Each row below holds a small network's activations on one input, seen along a few directions.
In each table, some parts of the input vary, and every possible input appears once, in random order.
Descriptions start from the smaller parts, as in this example, which fits no table here: values(2) and (point or ring(11) or (ring(5) and line(6))).
Shared parts are said once, and a part with two or three values counts as separate values.

Other details of the inputs vary at random and push rows far along three fixed directions, the same in every table; ignore that.

Table:
row 1: [ 15   8 -23 -14  22   9  39 -11  -6  -2  -8  14]
row 2: [  6   5 -38  -4  15  -8  14  -4 -21   2   5 -13]
row 3: [  4  -6  -8  16  -2 -14 -34   6   0   5  -8 -30]
row 4: [-46  14   1  -5 -13  12   0  -9  -2   6  17 -15]
row 5: [-31  11  20 -11  -5  31  23  -5  14   4   4  15]
row 6: [  4  -2  -3   5  -5 -20 -29   3  -6  -2   8 -17]
row 7: [13 -7 14  1 -5  3 -1  2  5 -1 -6 16]
row 8: [13 -8 12  5 -3 -1 -2  9  8 -5 -3 13]
row 9: [ 11   6 -38  -6  16 -11  10 -13 -23   6   4 -17]
row 10: [-38  10  19   1  -1  33  19  -2  24  -1 -13   9]
row 11: [13 -5 14  7 -2  0 -1  6  7 -6 -3 16]
row 12: [  9  -7  10   8   4   5  -6   8  20  -3 -19   6]
row 13: [  8  -5  10  11   4   3  -7   4  18  -4 -20   6]
row 14: [14 -5 15  1 -6  3 -3  4  4 -2 -6 16]
row 15: [12 -4 17 -1  0 -1 -1  3 10 -9 -5 13]
row 16: [  6   5 -36  -1  16  -6  15  -9 -24   5   5 -13]
row 17: [13 -7 13 -2  1 -1 -2  4 11 -7 -4 12]
row 18: [14 -6 14  6 -2  4  0  6  5 -4 -3 14]
row 19: [16 -3 16  1 -3  1 -3  2  8 -4 -4 12]
row 20: [  9  -7  10   8   7   6  -3   7  18   1 -19   5]
row 21: [  8  -4  -1   5  -5 -18 -30   4  -7   0   8 -19]
row 22: [-41  10  -1  -6 -15  12  -1  -1  -3   8  14 -13]
row 23: [  6  -6  -1   5  -5 -17 -28   2  -6   0   8 -18]
row 24: [12 -2 15  1 -2  0 -2  1  9 -5 -5 14]
row 25: [  4  -8  -1  10  -8 -17 -26  11  -7   4   9 -16]
row 26: [-44   8   3   0 -13  11   2  -1  -4   4  15 -14]
row 27: [  6  -6  -6   3  -8 -20 -27   6  -6   1   7 -21]
row 28: [13 -7 14  8 -3 -1 -1  5  7 -5 -3 16]
row 29: [-45  13   0  -6 -14  15   0  -3  -5  13  16 -14]
row 30: [ 10   6 -39  -8  18 -11  15 -11 -22   8   4 -17]
row 31: [  5  -8  -4   5 -11 -21 -24   5  -9   1   3 -15]
row 32: [12 -4 14  2  1 -2 -3  1 10 -7 -3 14]
row 33: [ 16   7 -24  -9  20   6  37 -13 -11   0 -10  19]
row 34: [12 -7 12  0 -6  0  0  6  8 -3 -6 16]
row 35: [13 -4 15 -1 -3 -2  0  2  9 -7 -7 12]
row 36: [ 17   6 -21 -13  25   6  36 -10  -5  -4  -8  15]
row 37: [-44  11   3  -6 -14  10   1  -7  -2   4  14 -17]
row 38: [  5  -6  -4   9  -7 -17 -25  11  -9   4   9 -17]
row 39: [11 -6 16  0  1 -2 -2  2 10 -9 -5 12]
row 40: [  6   6 -41  -8  16  -9  17 -10 -26  10   3 -14]
row 41: [ 14   6 -22  -9  19   5  37 -13 -10   0 -10  18]
row 42: [-33   9  20 -11  -1  30  23  -6  15   3   6  15]
row 43: [14 -6 14  1 -6 -3 -3  5  5 -5 -8 15]
row 44: [  2  -6  -2   9 -10 -18 -24   9  -8  -2   7 -17]
row 45: [-44  12   2  -8  -7  15  -1  -4  -1   8  18 -16]
Each input here is: ring(5) and (point or (values(2) and line(4))).
Q: Changing only the ring(5) part turns row 40 into row 7. The same change can be made to row 29. Which row results?
A: row 14
Q: A walk changes only the ring(5) part. It starts at row 37 and steps to row 4. List the rest of the walk in order.
A: row 9, row 30, row 27

Table:
row 46: [-17  -2  13   0 -23 -15 -44   4  -7  10  21 -25]
row 47: [ 11  -6 -18   6  -2 -20 -15  10 -21   7  18 -24]
row 48: [ -9   9  -2 -12  10  12  33 -21  -2  -4   0  18]
row 49: [ 23  -7  -4   0  15 -15 -15   4   0  -2  -3 -15]
row 50: [ 38  -9   5  -1  10 -21  -2   5   4 -14  -2  16]
row 51: [  9  -9  35   0  -5   0 -14   7  18  -5  10  13]
row 52: [-19  -2  29   7 -19  13   1  14  13  -8  12  16]
row 53: [-42  20 -18 -24   6  25  31 -20  -4   6  -1  -7]
row 54: [-14  16   8 -15  16  38  53 -21  16 -10 -16  35]
row 55: [ -8  -4  22  -4 -27 -14 -29   5   3   1   8  -5]
row 56: [-39  14 -37  -5   0   7  13 -10 -15  15  -1 -29]
row 57: [ 38  -2 -38   5  13 -21  13  -6 -30  -2  -2   0]
row 58: [  9  -3 -20   7  -8 -19 -24   7 -23  11  14 -19]
row 59: [-13  -6  17  18 -16  -2 -24   7   7   0 -10 -10]
row 60: [ 35 -15   1  13  18  -3   2  10  11  -2 -18   8]
row 61: [-41  15 -38   3  11   7  15  -6 -15   7   7 -32]
row 62: [ 19  -6   0   9   9   7   2   5  10   5 -20  16]
row 63: [ -3  -3  48   0  -6  21   1   8  39 -19 -11  32]
row 64: [-34  -1  19  -1 -31   9 -12   8  -1   6  14  -1]
row 65: [ 56   2 -23  -7  30  -9  15 -10  -3  -2 -21  12]
Q: What is each input in this table made of?
A: line(4) and ring(5)
Q: Changing only the ring(5) part turns row 65 into row 63. The same change can be made to row 46. Which row results?
A: row 50
Q: Change only the ring(5) part in row 60. List by row number the other rows that result.
A: row 56, row 59, row 61, row 62
Q: Change only the line(4) part in row 53. List by row number the other rows that result.
A: row 55, row 56, row 64
